These are the activations of a small neural network, seen along a few directions. Each row is one input.
In each table, some parts of the input vary, and every possible input appears once, in random order.
Descriptions start from the smaller parts, as in this example, which fits no table here: values(3) and (point or ring(11) or (line(4) and ring(8))).
Shared parts are said once, and a part with two or three values counts as separate values.

Other details of the inputs shift rows strongly along two fixed directions, in all tables alike. That doesn't count.
These rows show it; all are for the same input, with only those details redrawn:
[  8.6   7.7 -34.1   8.1 -10.9  -5.5  -6.6 -12.6  -5.5  -7.5   8.1  -8.0]
[-13.2  -4.8   0.7  28.6  19.3 -25.3 -10.8  -0.8 -15.4 -14.5   3.8 -36.1]
[-21.2  -7.3   6.9  39.0  28.0 -31.1 -13.6   0.9 -18.6 -16.6   3.1 -46.0]
[ 23.1   3.1 -22.7 -13.3 -18.5  -1.2  -1.7  -7.6  -3.1  -6.5   6.3   1.7]
[ 18.2   5.3 -28.0  -5.1 -17.1  -2.4  -3.8 -10.1  -4.0  -6.7   7.1  -1.4]
[ 11.9   5.6 -27.6   1.7 -11.7  -5.1  -4.9 -10.4  -5.3  -7.9   7.2  -6.5]

A family of inputs:
R1: [ -0.8  14.4 -34.4  17.5 -17.7   7.0 -30.6  -4.9  16.6  27.6  -8.1  23.1]
R2: [  5.2  -0.8 -27.5  17.1 -21.0   0.3   8.7   7.5  -0.3  10.4   3.1   5.4]
R3: [ 13.0   0.5  35.3 -44.6   3.5  25.8  12.8  21.0  -2.5   0.0 -10.0  16.9]
R4: [  2.6  21.2 -31.4 -12.0  10.2   9.7  -1.1 -14.2   2.7   8.1   1.2  -5.5]
R5: [ -3.6  16.3 -19.4  -7.3 -25.1  27.4 -31.8  -5.5   9.0  12.5   1.5  31.9]
R6: [  6.5 -12.6  46.6 -25.0  18.1   7.8  16.4  -2.7   6.7   4.4  -9.6  10.0]
R7: [-11.3  11.7 -12.2   2.8   7.2  11.1   8.7 -23.9  11.0  11.2   4.2  19.0]
R8: [-24.1  -2.8  12.9  34.1  10.4  -4.8  -6.9  13.0 -19.1 -19.5   1.0 -18.7]
R9: [-23.8  19.5 -16.7  -1.4   1.4  20.5   1.5  -1.3   8.9  -0.3   1.8  14.9]
R10: [-49.0   0.9  15.2  48.0  48.3 -24.6  -2.1  14.9   4.3   4.6 -13.5 -31.1]
R11: [  2.6 -19.5  20.5  -1.9 -14.4 -16.2  13.6  24.4   6.7   4.0  -0.8   7.0]
R12: [  6.7  23.2 -26.6   9.1   5.7  11.0   2.1  -0.5   7.7  10.5 -18.9   9.6]
R13: [  9.0   0.1 -13.7  17.8 -11.3   4.1   4.5 -19.8  -7.7  -1.8   7.5  11.5]
R14: [-28.7 -21.8  30.2  34.7  15.9 -22.1   6.9  -4.3  -7.5  -4.6  12.9 -13.8]
R15: [ -9.7   2.1  15.6  11.0  27.9  -3.9   7.1  18.0  -0.4  12.3 -17.5 -13.3]
R16: [-27.8  -7.4  25.7  33.9  22.9 -11.1 -33.1 -16.1  -3.8  16.4  -1.8  -5.5]
R17: [-22.6  -4.8  -1.2  58.8  17.5 -24.4  -5.7  12.9 -11.5  -4.3  -8.0 -29.0]
R18: [ 11.0  18.4 -12.1  -1.9   6.3  18.8   5.5 -24.9   1.7   8.1  -6.8  18.4]
R19: [ -7.9  16.2 -31.5  12.4   2.1  10.5   4.6  -0.9  17.8  12.8 -11.9   8.5]
R20: [ -0.4 -34.0  69.3 -22.9  -2.4  -3.2  11.1  36.0  -5.8 -19.0  -2.7  -3.5]
R21: [ 17.8 -10.5  -9.8  -7.4 -31.8   2.6  13.8  12.9  13.0   5.1  -1.4  18.9]
R22: [ 12.0  19.8  -1.2 -25.0  -4.1  30.2   2.9   3.9   0.6  -3.2 -12.1  21.2]
R23: [-11.5  19.6 -32.6  -7.7   7.6   1.3  -2.2 -16.6  13.8   4.5   4.8  -0.6]
R24: [-16.0  -0.8  19.3  -6.9  34.4 -10.9  -1.9   1.5   5.1  -4.3  -6.8 -26.8]
R25: [ -0.5 -19.4  37.9 -24.8 -18.4   2.1  11.6  25.3  -0.7 -11.4   6.7  14.5]
R26: [ -5.2 -30.4  46.4  -7.8  13.3 -27.1   2.8  17.3  -3.9 -14.2   2.3 -31.3]
R27: [ 12.7   0.5 -28.6  -9.0 -19.7  -0.6   2.1  -7.3  -3.9   1.3  14.7  -3.5]
R28: [ 41.7  -1.7  41.1 -64.7   9.1   4.7   7.8  11.4   2.9  -3.0 -17.6   5.9]
R29: [  8.3   5.3 -27.1   6.7  -8.4  -6.7  -6.5 -10.0  -6.2  -8.3   6.9 -10.4]
R30: [ 12.3 -25.7  37.6  -6.6  -2.3  -3.8  16.5   1.8 -11.3   1.2   7.2   3.6]
R31: [ 13.3  -7.2 -10.1 -27.4 -26.7  -6.6   7.5  -2.2   9.0  -2.0  14.6  10.1]
R32: [ 39.7 -19.5  57.0 -71.6 -11.4  -3.2 -22.9  14.3  13.0  13.3  -9.0  18.6]
R33: [ -7.4 -25.5  32.6  13.6   3.4  -9.8  10.8  -2.8  -3.7  -5.2   7.2  -5.4]
R34: [ 17.6   7.9   1.0 -23.5   0.2  23.2  15.3 -16.2   2.8  15.5  -2.1  24.3]
R35: [-17.6  17.6 -16.7  -2.0   1.7  26.3   1.2  -1.3   7.8  -3.1  -2.9  11.5]
R36: [-12.0   6.0 -24.9  15.2 -19.2  15.5   1.7   3.0 -10.0  -4.4  13.6   4.4]
Question: The inputs of R23 and R10 match in every part but one. If R29 is changed in the same way as R23 into R10, which row does it become?
Answer: R17
Question: What do these inputs look like to the network?
Answer: values(4) and (point or (values(2) and line(4)))
Question: Which other rows does R15 become when the values(2) part takes its other values? List them by row number.
Answer: R2
Question: Which other rows does R7 become when the line(4) part takes its other values? List them by row number.
Answer: R6, R18, R34
Question: Which other rows does R24 become when the values(4) part takes its other values? List them by row number.
Answer: R6, R19, R35
Question: List by row number the other rows that have the values(4) part in common with R25.
Answer: R3, R5, R8, R9, R20, R22, R35, R36
